A small network was shown many inputs. Here are its activations along a few directions, one row for each input.
In each table, some parts of the input vary, and every possible input appears once, in random order.
Descriptions start from the smaller parts, as in this example, which fits no table here: one of 3 separate values, together with either a single point or one of 9 places along a line or (one of 6 places along a line, together with one of 8 places around a ring).
Shared parts are said once, and a part with two or three values counts as separate values.

Rows:
x1: 187 -559 349 -105 -89 -17 -36 -59 -251 260 301 170 546 -322 70 -48 148 4
 75 320
x2: -409 753 -133 361 -171 148 38 -91 458 -224 -602 -106 -407 522 -36 428
 -314 -296 143 -120
x3: -235 716 -418 218 113 7 33 67 275 -327 -332 -222 -598 424 -68 72 -177
 -52 -63 -297
x4: -19 152 -183 17 123 -23 37 12 45 -107 -58 -73 -240 95 -35 -52 -67 31 -77
 -201
x5: -53 369 -214 112 53 -4 20 46 127 -206 -179 -98 -402 187 -50 -19 -94 -27
 -73 -226
x6: 203 -685 383 -184 -100 -39 -41 -11 -313 322 400 160 673 -352 37 -96 198
 93 81 391
x7: 125 -627 544 -119 -256 3 -18 -117 -230 312 233 202 757 -310 -8 106 164
 -56 188 447
x8: -210 207 125 168 -155 103 46 -171 217 -37 -351 53 -57 191 -35 338 -198
 -245 142 -43
x9: -43 -160 317 22 -180 51 2 -179 52 113 -111 133 259 -73 -14 264 -74 -196
 169 141
x10: 355 -586 31 -286 121 -83 -37 181 -412 216 551 46 411 -434 104 -450 327
 353 -120 208
x11: -147 592 -478 46 213 -59 21 134 153 -316 -142 -205 -596 306 -51 -116 -49
 105 -167 -362
x12: 293 -590 162 -214 77 -54 -40 65 -325 253 451 57 490 -354 43 -274 215 226
 -26 225
x13: -126 13 221 103 -173 70 7 -177 151 79 -228 90 92 73 -30 311 -111 -241
 169 47
x14: 213 -227 -125 -208 144 -88 -12 137 -214 27 290 -17 14 -245 66 -326 172
 230 -146 -19
x15: 23 -356 411 -43 -203 54 -9 -169 -33 165 16 175 434 -182 -9 225 26 -144
 172 247
x16: 125 -51 -220 -148 190 -103 5 123 -92 -25 176 -68 -160 -70 12 -259 137
 198 -141 -150
x17: 110 -400 270 -86 -86 12 -26 -73 -132 151 171 144 337 -247 51 21 77 -38
 55 211
x18: -46 -37 74 43 -14 6 -9 -85 70 62 -76 49 -11 34 -5 128 -71 -114 51 -23
x19: -198 726 -538 116 193 -61 24 144 191 -386 -225 -257 -686 381 -38 -79 -63
 81 -147 -355
x20: -165 375 -53 202 -69 56 5 -46 221 -147 -319 -18 -323 243 -21 191 -180
 -174 21 -136
x21: -356 629 -36 317 -196 156 28 -108 405 -168 -526 -47 -326 420 -34 397
 -296 -316 117 -111
x22: -362 714 -297 277 42 72 8 -21 379 -252 -474 -156 -504 511 -52 289 -286
 -165 35 -224
x23: -116 166 6 132 -41 42 32 -83 120 -67 -202 19 -173 123 11 150 -136 -150
 13 -89
x24: 370 -710 60 -358 114 -106 -40 238 -472 294 653 35 541 -469 74 -509 386
 454 -114 288
x25: 215 -428 85 -196 80 -30 -27 45 -203 136 316 39 281 -280 15 -199 147 173
 -48 113
x26: -7 375 -341 11 136 -67 15 133 46 -259 -71 -128 -489 143 -18 -175 19 115
 -163 -277
x27: 277 -424 -45 -270 126 -66 -27 156 -294 98 417 23 200 -356 77 -375 260
 300 -141 96
x28: 109 -502 509 -34 -247 22 -16 -162 -163 260 140 215 632 -283 29 145 113
 -140 184 380
x29: 36 -214 165 -42 -22 -9 -18 -82 -32 105 47 91 163 -113 18 76 -34 -64 54
 76
x30: -281 587 -171 259 -35 87 12 -31 314 -201 -390 -88 -438 381 -29 234 -244
 -200 -3 -189
x31: -194 583 -355 147 134 12 22 52 235 -255 -255 -171 -509 352 -84 43 -169
 -33 -80 -307
x32: -259 415 58 235 -182 123 14 -132 320 -111 -466 16 -201 311 -57 376 -246
 -268 153 -88
x33: 34 154 -315 -82 203 -86 38 107 -33 -154 53 -104 -322 49 -1 -217 55 181
 -168 -250
x34: 311 -704 209 -271 29 -63 -47 111 -404 314 542 61 612 -411 36 -336 278
 285 -25 329
x35: 82 -45 -67 -26 67 -30 5 19 -36 10 63 -29 -89 -50 0 -104 27 16 -60 -79
x36: 159 -222 14 -112 61 -37 -11 27 -141 63 185 10 91 -196 31 -162 60 74 -56
 27
What is each input in this table made of?
Answer: one of 4 places along a line, together with one of 9 places along a line
Changing only the place on the line of 4 turns x32 into x20. The same change can be made to x21. Which row results?
Answer: x30
Which other rows does x24 become when the place on the line of 4 takes its other values? List them by row number.
Answer: x6, x7, x34
Which other rows does x35 become when the place on the line of 9 takes its other values? List them by row number.
Answer: x3, x4, x5, x12, x25, x31, x34, x36
Which other rows does x27 become when the place on the line of 9 takes its other values? List them by row number.
Answer: x10, x11, x14, x16, x19, x24, x26, x33

Rows:
x37: -72 134 -236 -91 168 7 -34 129 35 -13 93 -161 147 141 -45 -57 93 256 41
 49
x38: 175 -309 71 -37 128 52 -26 -71 12 160 78 74 5 -140 -15 -43 -143 -27 -23
 -134
x39: -311 705 -45 375 -214 64 89 -51 289 -297 -565 -61 -466 522 -104 311 -217
 -253 20 -195
x40: 42 -109 207 120 -106 104 -77 21 -43 138 59 55 229 -20 7 35 -65 -72 34
 226
x41: 145 -362 177 -180 39 -59 -27 -61 -57 71 134 192 -20 -242 23 -29 103 15
 -82 -106
x42: 121 -57 -139 -2 74 78 -11 173 -76 74 146 -89 77 -34 41 -238 -20 186 -83
 69
x43: -239 836 -432 232 20 -27 0 114 310 -323 -390 -212 -731 467 -53 48 -113
 -92 -54 -323
x44: 157 -231 326 -5 -244 -83 -4 -52 -233 -26 161 139 281 -235 45 -41 203 -88
 59 273
x45: 35 -187 200 -82 -265 74 8 -2 -52 99 -9 117 251 -219 114 24 137 6 107 235
x46: -33 -159 -31 -134 205 -37 -18 -97 104 55 -1 -24 59 24 -111 147 -79 42 66
 -111
x47: 80 -93 -82 -184 -56 1 29 162 -151 19 155 1 82 -189 100 -250 180 234 -73
 76
x48: 279 -401 210 -158 -17 -132 73 -136 -181 54 157 148 82 -369 -17 -112 171
 -52 -38 -112
x49: -123 -52 72 70 -95 88 10 -60 14 189 -20 -6 271 44 79 109 -65 -105 121
 207
x50: -9 -223 28 -20 232 -63 -61 -104 -15 132 82 76 -20 -9 -4 74 -141 -75 -30
 -102
x51: 184 -145 -2 -144 -87 -86 71 89 -316 -57 251 -27 136 -269 29 -332 257 153
 -81 93
x52: -66 19 -186 51 181 -14 -40 118 -90 51 163 -94 42 112 53 -136 18 142 -79
 77
x53: -204 594 -188 207 122 -43 26 -147 341 -403 -454 -71 -755 307 -71 291
 -328 -264 -95 -433
x54: -162 39 51 -19 -85 75 -9 -24 110 77 -40 -57 329 110 -73 198 10 -6 188
 210
Changing only one part turns x37 into x46. The same change can be made to x52. Which row results?
Answer: x50
What is each input in this table made of?
Answer: one of 3 separate values, together with either a single point or one of 5 places along a line
Which other rows does x39 become when the choice among 3 separate values takes its other values? List them by row number.
Answer: x43, x53
Which other rows does x47 become when the choice among 3 separate values takes its other values? List them by row number.
Answer: x41, x45

Rows:
x55: -69 -127 211 73 -152 62 -19 -42 -16 149 -12 84 291 18 26 137 -13 -93 116
 229
x56: -105 -85 158 45 -75 75 -11 -87 86 137 -57 28 277 57 -27 215 -58 -75 150
 160
x57: 162 -224 -20 -94 142 -63 16 -32 -96 49 132 46 -102 -164 20 -142 12 26
 -113 -167
x58: 59 -47 -211 -134 217 -42 -29 144 -70 12 195 -96 6 -7 -22 -204 82 250 -93
 -49
x59: 100 -58 -196 -101 198 -40 -43 150 -85 21 208 -89 13 -36 18 -212 73 228
 -89 -5
x60: -51 -13 -44 4 0 29 -54 126 -50 116 108 -77 250 66 14 -46 35 126 57 236
x61: 95 -262 256 -47 -88 -14 33 -178 -36 28 -11 165 84 -222 23 101 -19 -155
 30 -7
x62: -1 -59 40 -25 -118 28 -18 128 -160 62 142 -28 295 -42 41 -123 133 142 27
 283
x63: 150 -116 -108 -125 80 -43 1 153 -191 -29 246 -51 52 -147 38 -288 166 232
 -120 39
x64: 44 -86 88 -47 -179 2 -28 139 -191 70 176 -7 318 -91 36 -157 214 129 35
 311
x65: 16 -168 312 14 -270 16 -7 -46 -96 101 26 127 349 -113 30 81 128 -76 130
 273
x66: 105 -81 -155 -101 146 -37 -31 164 -147 23 249 -64 27 -69 33 -261 114 221
 -126 22
x67: -24 -139 256 40 -207 58 11 -70 -52 96 -10 99 324 -75 40 118 41 -76 120
 246
x68: -367 849 -358 297 -24 61 12 93 281 -296 -357 -263 -382 545 -60 155 -165
 -82 38 -79
x69: -257 619 -102 267 -79 97 49 -157 436 -282 -593 -7 -666 354 -71 357 -356
 -338 20 -402
x70: -75 -100 174 75 -90 68 -31 -69 57 149 -51 43 273 35 7 192 -56 -88 152
 203
x71: 155 -203 -61 -96 192 -62 1 -43 -36 45 86 18 -116 -125 3 -96 -28 40 -71
 -192
x72: 50 -238 213 -14 -30 5 4 -167 9 85 -9 140 52 -141 18 125 -74 -175 25 -24
x73: 136 -283 312 -68 -142 -52 18 -166 -70 38 32 176 113 -272 15 75 61 -162
 41 26
x74: 208 -257 24 -120 79 -76 49 -41 -140 -7 130 65 -72 -245 23 -167 64 35
 -106 -147
x75: 11 -211 164 -56 40 7 2 -188 84 68 -62 105 27 -72 -47 197 -111 -146 55
 -99
x76: 42 -227 178 -20 19 1 -16 -168 55 82 -55 119 28 -92 -11 168 -110 -157 59
 -51
x77: -275 788 -528 151 160 -37 22 145 234 -385 -287 -238 -663 450 -37 -3 -81
 63 -121 -317
x78: -83 4 -64 -25 18 36 -36 110 -20 105 101 -93 255 86 -19 -29 36 141 57 194
x79: 200 -144 -59 -143 17 -68 -6 162 -220 -20 284 -31 77 -196 25 -318 244 213
 -113 75
x80: -368 730 -105 370 -153 127 27 -72 383 -239 -552 -101 -381 530 -103 364
 -301 -275 104 -140
x81: 255 -280 76 -140 23 -107 39 -32 -173 3 172 76 -44 -296 9 -194 143 23 -98
 -109
x82: -191 637 -366 150 107 -9 72 -35 347 -335 -449 -106 -826 340 -27 120 -221
 -132 -111 -525
x83: 117 -193 -71 -133 214 -63 16 -55 -21 36 73 15 -128 -98 -38 -76 -22 52
 -81 -242
x84: -40 -27 -13 4 -46 42 -42 134 -101 117 145 -57 269 22 42 -88 72 110 24
 261
Changing only one part turns x70 into x76. The same change can be made to x67. Which row results?
Answer: x61
What is each input in this table made of?
Answer: one of 5 places around a ring, together with either a single point or one of 5 places along a line

Rows:
x85: -43 376 143 390 -191 145 96 -258 368 -210 -555 148 -708 171 -24 285 -372
 -512 -67 -469
x86: 367 -560 524 45 -223 38 -14 -185 -303 391 151 224 245 -324 104 -169 82
 -150 44 1
x87: -132 -83 354 -78 -423 90 -21 10 15 41 -103 113 509 -30 -68 235 224 64
 282 403
x88: 205 -689 374 -147 156 -20 -136 -216 -66 473 241 176 373 -213 -100 127 3
 -108 138 -10
x89: -353 393 -298 211 167 101 -32 111 81 6 -1 -316 273 446 -64 108 -128 117
 111 271
x90: 226 -464 -218 -278 458 -143 29 34 -90 55 302 -22 -16 -292 -121 -199 -81
 170 -193 -206
x91: 58 217 -383 43 135 22 -83 338 -120 -88 138 -108 -441 17 217 -417 -8 219
 -306 -25
x92: -231 584 -221 121 -157 -90 -15 243 -17 -194 -28 -279 142 431 -137 -41
 262 156 122 280
x93: -25 339 -484 -188 172 -182 17 295 -51 -213 163 -172 -312 45 74 -333 339
 379 -151 -138
x94: 268 -233 -171 -359 202 -246 80 50 -250 -327 311 41 -39 -429 -48 -290 334
 207 -200 -102
x95: -85 83 -538 -141 431 41 -3 226 48 56 127 -174 -225 221 39 -241 -64 372
 -181 -255
x96: 64 -131 384 206 -473 330 -29 33 -31 349 -172 170 440 -47 60 62 -55 -136
 199 341
x97: -260 274 1 163 249 -72 39 -392 478 -187 -506 38 -505 228 19 614 -528
 -391 39 -401
x98: -94 -274 240 18 -116 290 -122 -82 203 421 -104 47 578 105 -63 323 -85
 -30 353 295
x99: -174 523 -112 343 -203 146 -93 260 -57 -45 14 -168 71 324 40 -151 -121
 -20 5 338
x100: 425 -375 -73 -82 103 -67 69 68 -283 -9 255 24 -203 -376 84 -459 36 107
 -223 -165
x101: 96 -478 419 -249 -128 -222 41 -186 -274 -63 270 268 380 -378 26 79 300
 -59 34 195
x102: -312 499 59 -18 -157 -160 177 -348 350 -457 -505 -8 -563 100 -37 468
 -138 -385 -5 -352
What is each input in this table made of?
Answer: one of 3 separate values, together with either a single point or one of 5 places around a ring
Changing only the choice among 3 separate values turns x87 into x96. The same change can be made to x102. Which row results?
Answer: x85
List by row number the other rows that have the choice among 3 separate values in common with x88.
Answer: x89, x90, x95, x97, x98
